a =
117  120  118  118  131  122  129  117  116  125  130  131  118
114  121  118  123  136  127  139  114  112  138  120  119  142
133  134  134  134  121  133  119  133  137  132  128  128  139
137  129  132  130  130  123  134  137  134  128  127  127  125
150  134  141  134  131  121  135  150  146  126  123  123  120
141  133  135  132  127  125  129  141  139  125  127  127  123
142  135  138  133  117  128  115  142  144  118  138  138  115
120  126  123  125  126  130  124  120  122  123  132  133  122
148  135  140  136  129  124  134  147  144  130  124  124  129
143  138  140  138  122  131  123  143  145  134  124  123  141
Indices start at 1.
row 1 col 1 -> 117
row 10 col 10 -> 134
row 9 col 11 -> 124
row 2 col 3 -> 118
row 1 col 4 -> 118
row 6 col 2 -> 133
row 9 col 7 -> 134
row 6 col 10 -> 125
row 8 col 9 -> 122
row 10 col 1 -> 143
row 3 col 1 -> 133
row 5 col 12 -> 123
row 2 col 11 -> 120
row 6 col 1 -> 141
row 3 col 11 -> 128
row 8 col 11 -> 132
row 6 col 7 -> 129
row 4 col 10 -> 128
row 3 col 6 -> 133
row 10 col 7 -> 123
row 7 col 5 -> 117
row 2 col 2 -> 121
row 8 col 4 -> 125
row 10 col 4 -> 138
row 2 col 9 -> 112
row 1 col 12 -> 131
row 1 col 10 -> 125
row 10 col 13 -> 141
row 3 col 10 -> 132
row 5 col 3 -> 141
row 7 col 6 -> 128
row 3 col 9 -> 137
row 3 col 5 -> 121
row 4 col 1 -> 137
row 1 col 6 -> 122
row 2 col 1 -> 114
row 2 col 6 -> 127

x =
[[122 141 134 111 127 126 117]
 [151 121 107 157 150 121 111]
 [115 112 149 133 108 141 155]
 [142 137 114 132 147 110  99]
 [126 131 126 123 128 133 133]
 [109 132 153 109 112 136 133]
 [120 151 141  98 127 120 102]
 [129 129 126 127 130 128 127]
 [142 124 117 145 139 126 121]
 [130 117 137 142 125 129 130]]
Indices start at 1.
(1, 1) -> 122
(1, 7) -> 117
(4, 7) -> 99
(1, 3) -> 134
(9, 5) -> 139
(6, 7) -> 133
(3, 6) -> 141
(4, 1) -> 142
(8, 1) -> 129
(10, 2) -> 117
(5, 5) -> 128
(4, 6) -> 110
(3, 2) -> 112
(3, 7) -> 155
(1, 6) -> 126
(9, 4) -> 145
(7, 1) -> 120
(6, 6) -> 136
(2, 3) -> 107
(10, 7) -> 130
(2, 1) -> 151
(2, 5) -> 150
(5, 2) -> 131
(9, 3) -> 117

M =
[[130 132 140 130 127]
 [117 117  99 127 124]
 [120 121 114 131 121]
 [127 132 138 131 125]]
Indices start at 1.
(1, 1) -> 130
(4, 3) -> 138
(3, 4) -> 131
(2, 1) -> 117
(1, 5) -> 127

data =
[[125 121 134 134 123]
 [123 124 155 146 121]
 [125 121 122 124 147]
 [135 138 136 135 113]
 [130 124 120 125 122]
 [125 120 118 122 135]
 [126 115 127 132 115]
 [127 127 130 129 129]
 [125 129 138 133 132]]
Rows and columns are counted from 1.
(1, 1) -> 125
(1, 3) -> 134
(7, 2) -> 115
(5, 4) -> 125
(9, 3) -> 138
(4, 2) -> 138
(2, 4) -> 146
(2, 5) -> 121
(2, 3) -> 155
(7, 1) -> 126
(1, 4) -> 134
(3, 1) -> 125
(4, 3) -> 136
(5, 2) -> 124
(8, 1) -> 127
(3, 2) -> 121
(7, 5) -> 115

B =
142  139  151  150  152  138  128  139  146  139  136  152  128
133  137  122  122  122  137  128  137  142  138  136  121  128
119  122  109  110  109  122  128  122  118  122  123  109  128
135  135  131  131  132  134  128  135  142  135  134  132  128
127  123  135  135  135  122  128  122  115  119  121  136  128
122  120  145  145  145  120  128  119  112  118  121  144  128
116  115  121  122  121  116  128  116  107  114  118  120  128
137  137  117  117  118  137  128  137  146  138  136  119  128
129  134  118  119  118  135  128  135  142  138  136  117  128
126  121  138  138  139  120  128  120  113  117  119  139  128
Rows and columns are counted from 1.
(1, 1) => 142
(5, 12) => 136
(9, 5) => 118
(4, 2) => 135
(4, 8) => 135
(2, 2) => 137
(9, 11) => 136
(9, 4) => 119
(5, 13) => 128
(7, 10) => 114
(5, 9) => 115
(10, 5) => 139
(3, 9) => 118
(8, 13) => 128
(9, 3) => 118
(4, 12) => 132
(5, 2) => 123
(9, 8) => 135
(5, 8) => 122
(8, 10) => 138
(6, 8) => 119
(1, 3) => 151
(10, 10) => 117
(4, 4) => 131
(6, 12) => 144
(4, 7) => 128
(4, 3) => 131
(8, 5) => 118
(1, 13) => 128
(4, 9) => 142
(10, 11) => 119
(3, 2) => 122
(9, 1) => 129

arr =
array([[124, 142, 135, 133, 115, 107, 119, 146, 144],
       [119, 143, 138, 132, 114, 105, 121, 147, 145]])
Indices start at 1.
(1, 1) => 124
(2, 5) => 114
(2, 7) => 121
(1, 4) => 133
(2, 6) => 105
(2, 8) => 147
(2, 1) => 119
(1, 5) => 115
(1, 9) => 144
